Each row below holds a small network's activations on one input, seen along a few directions.
Each table varies a few parts of the input and shows all the possible inputs, shuffled.
A made-up example of a description, with smaller parts first: one of 8 places around a ring, together with either a single point or (one of 2 separate values, together with one of 4 places along a line) or one of 11 places along a line.
Shared parts are said once, and a part with two or three values counts as separate values.
In the rows, 128 means zero.

Other details of the inputs shift rows strongly along three fixed directions, in all tables alike. That doesn't count.

Rows:
R1: [126 135 137 127 112 134 107 132 132 144 133 120 140]
R2: [124 144 145 151 137 120  83 131 154 132 131 112 151]
R3: [115 116 147 129  91 120 136 138 128 113 155 163 113]
R4: [105 117 172 156 133 114 118 134 122 145 151 147 103]
R5: [114 115 145 129 137 133 130 132 120 102 145 126 118]
R6: [153  78 106  91 110 159 172 113 132  82 161 111 160]
R7: [126 126 150 134  93 128 135 116 120 151 140 115 123]
R8: [137 115 138 140 118 142 127 136 127 116 144 114 102]
R9: [164 142  85 154 143  88 107 134 128 169  41 125 105]
R10: [ 83 142 167 153 100 120 127 135 125 144 136 144 104]
R11: [ 98 117 162 139 110 138 147 134 108 121 153 135  92]
R12: [140 161  61 129 157  82 100 112 133 165  23 145 135]
R13: [120 107 162 157  98 140 116 127 116 162 167 149  65]
R14: [163 103  78  73 146 176 166 130 123  88 134  98 128]
R15: [154 133  62 134 133  89 120 125 114 147  42 169 124]
R16: [112 149 166 172 110 124 108 128 125 173 145 138 117]
R17: [122 124 141 100 136 144 151 132 113  98 150 114 142]
R18: [131 145 143 124 116 141 125 130 128 137 135 113 144]
R19: [100 162 146 145 161 107 115 129 158 143 130 126 179]
R20: [126 131 133 106 150 113 139 110 125 100 140 101 166]
R21: [121 102  98 111 122 156 162 132 103 119 110 151  52]
R22: [145 112 105 128 110 166 170 134  93 127 114 132  57]
R23: [133 109 102  82 158 132 149 109 133  73 152  91 175]
R24: [120 121 120 106 170 147 167 126 135  87 159 109 163]
R25: [172 102  52 102 134 145 170 122 109 123  80 120  82]
R26: [152 118 116 139  94 125 154 130  90 164  90 134  51]
R27: [118 129 115 150 141 114 118 132 121 165  91 167  76]
R28: [124 147 160 171 131 116 102 133 127 158 136 128 133]
R29: [115 136 164 139 141 102  89 137 130 131 121 127 150]
R30: [110 133 142 101 117 144 151 132 117 116 152 121 132]
R31: [139 130 159 154 104 118 105 124 154 149 147 164 126]
R32: [100 131 118 112 137 139 134 129 142 101 147 119 148]
R33: [122 148 136 138 122 145 125 126 135 126 137 113 144]
R34: [120 126 159 144 128  89 101 117 118 138 121 127 129]
R35: [116 145 138 147 119 129  95 127 147 137 135 121 144]
R36: [128 143 169 149 117 121 102 141 127 150 128 117 135]
R37: [125 125 141 123 113 114 113 141 124 114 142 151 154]
R38: [145  98 142 110  96 151 143 129 125 114 154 139 128]
R39: [127 144 129 128 147 102 121 133 167 118 144 150 176]
R40: [162 107  94 127 142 155 158 130 110 124 126 134  78]
R41: [141 112 146 126  92 148 136 125 139 105 157 147 119]
R42: [108 148 159 133 116  96 119 114 129 147 129 125 142]
R43: [132 125 109 137 118 150 133 123 121 156 130 144  91]
R44: [138 122 108 104 133 134 135 111 144 108 145  88 178]
R45: [152 153  55  97 192 118 112 132 137 114  44 124 164]
R46: [145 107 135 110 124 151 142 140 117 105 154 105 119]
R47: [108 147 113 116 173 122 123 123 163 114 141 117 186]
R48: [111 164 120 118 164 100  83 130 158 127 104 115 203]
Each input here is: one of 2 separate values, together with one of 4 places along a line, together with either a single point or one of 5 places around a ring.
Question: The inputs of R46 and R9 match in every part but the place on the line of 4. If R30 is changed in the same way as R46 into R9, which row does it become?
Answer: R42
Question: The inputs of R12 and R48 match in every part but the place on the line of 4. If R6 is changed in the same way as R12 into R48, which row does it become?
Answer: R38
Question: Which other rows does R43 become when the place on the line of 4 takes its other values? List them by row number.
Answer: R1, R35, R44
Question: Which other rows does R19 become when the place on the ring of 5 takes its other values? List them by row number.
Answer: R4, R24, R27, R47

Rows:
R49: [141 148  74 131 146 133 142 120 117 151  55 140 106]
R50: [140 137 112 127 125 130 118 122 132 143  99 124 135]
R51: [142  88 117  76 115 178 198 110 110  78 200  89 121]
R52: [134 106 112 122 121 154 152 122 127 118 154 125  99]
R53: [129  97 130  74 125 179 182 106 135  61 217  77 174]
R54: [112 133 124 125 129 108 121 118 131 133 117 142 148]
R55: [112 151 118 128 167  96  95 123 164 115 122 128 189]
R56: [115 120 169 157  91 116 101 137 136 135 153 147 118]
R57: [133 147 141 138 138 121  97 130 164 134 140 116 187]
R58: [104 125 156 140 101  98 117 125 116 152 128 149 108]
R59: [117 116 124 132 120  99 128 127 110 149  99 156  82]
R60: [163 103  84 103 145 164 175 119 118 100 134 121 107]
R61: [116 129 151 137 139 123 129 127 134 121 151 102 146]
R62: [108 144 160 149 118 111 119 127 127 149 134 119 126]
R63: [129 120 138 144  94 138 139 128 116 163 138 154  76]
R64: [120 152 123 129 155 130 130 126 148 121 141 115 175]
R65: [140 119 105 108 157 156 168 126 122  93 144 115 126]
R66: [137 164 136 136 180 105  77 135 163 116 108 109 206]
R67: [143 141 114 134 125 115 119 134 147 135  98 147 145]
R68: [122 123 111 109 123 151 157 125 111 121 119 128 111]
R69: [122 142 130 125 150 132 103 137 148 110 135 115 159]
R70: [124 121 121 122 143 111 131 124 130 122 121 150 125]
R71: [114 111 179 155  81 101 103 134 113 145 153 137 107]
R72: [158 143  69 129 122 117 126 127 123 149  39 155 106]
R73: [115 146 125 135 158 131 120 126 149 109 144 110 161]
R74: [116 124 172 158 111 106 101 126 130 151 151 116 128]
R75: [121 137 130 124 138 123 126 129 123 129 116 117 135]
R76: [134 137 112 104 137 146 136 129 127 112 115 116 147]
R77: [133 128 121 128 110 145 142 143 107 153 106 160  77]
R78: [113 146 127 126 150 102 110 127 152 125 133 137 187]
R79: [134 142  81 127 159 134 131 136 128 131  75 140 108]
R80: [102 125 183 151 116 122 111 135 125 136 160 137 111]
R81: [145 133  79 119 159 129 143 134 109 134  58 132  95]
R82: [131 136 150 140 113 109 102 125 131 147 135 112 141]
R83: [139 100 146 132  93 137 140 132 112 122 149 152  89]
R84: [124 135 144 126 143 117 105 136 131 120 127 105 155]
R85: [133  85 145 124  91 149 154 129  98 129 167 122  77]
R86: [160 126  75 108 126 129 149 127 112 118  75 135 111]
R87: [114 120 172 161  93 125  97 132 134 157 158 139 104]
R88: [121 136 121 112 145 147 142 134 132 110 145 122 154]
R89: [152 118 122 133 135 136 124 128 130 127 128 127 126]
R90: [114 124 169 137  88 123 117 139 102 154 136 137  86]
Question: The inputs of R53 and R51 match in every part but one. If R49 is changed in the same way as R53 into R51, which row does it become?
Answer: R62
Question: The inputs of R89 and R87 match in every part but one. If R70 is changed in the same way as R89 into R87, which row does it become?
Answer: R55
Question: What is each input in this table made of?
Answer: one of 6 places around a ring, together with either one of 2 separate values or one of 5 places around a ring
Question: Which other rows does R89 become when the place on the ring of 5 takes its other values? List them by row number.
Answer: R60, R65, R66, R80
Question: Which other rows does R58 become when the choice among 2 separate values takes its other values? List them by row number.
Answer: R86
Question: Which other rows does R71 become when the place on the ring of 6 takes its other values? List them by row number.
Answer: R56, R67, R72, R83, R86
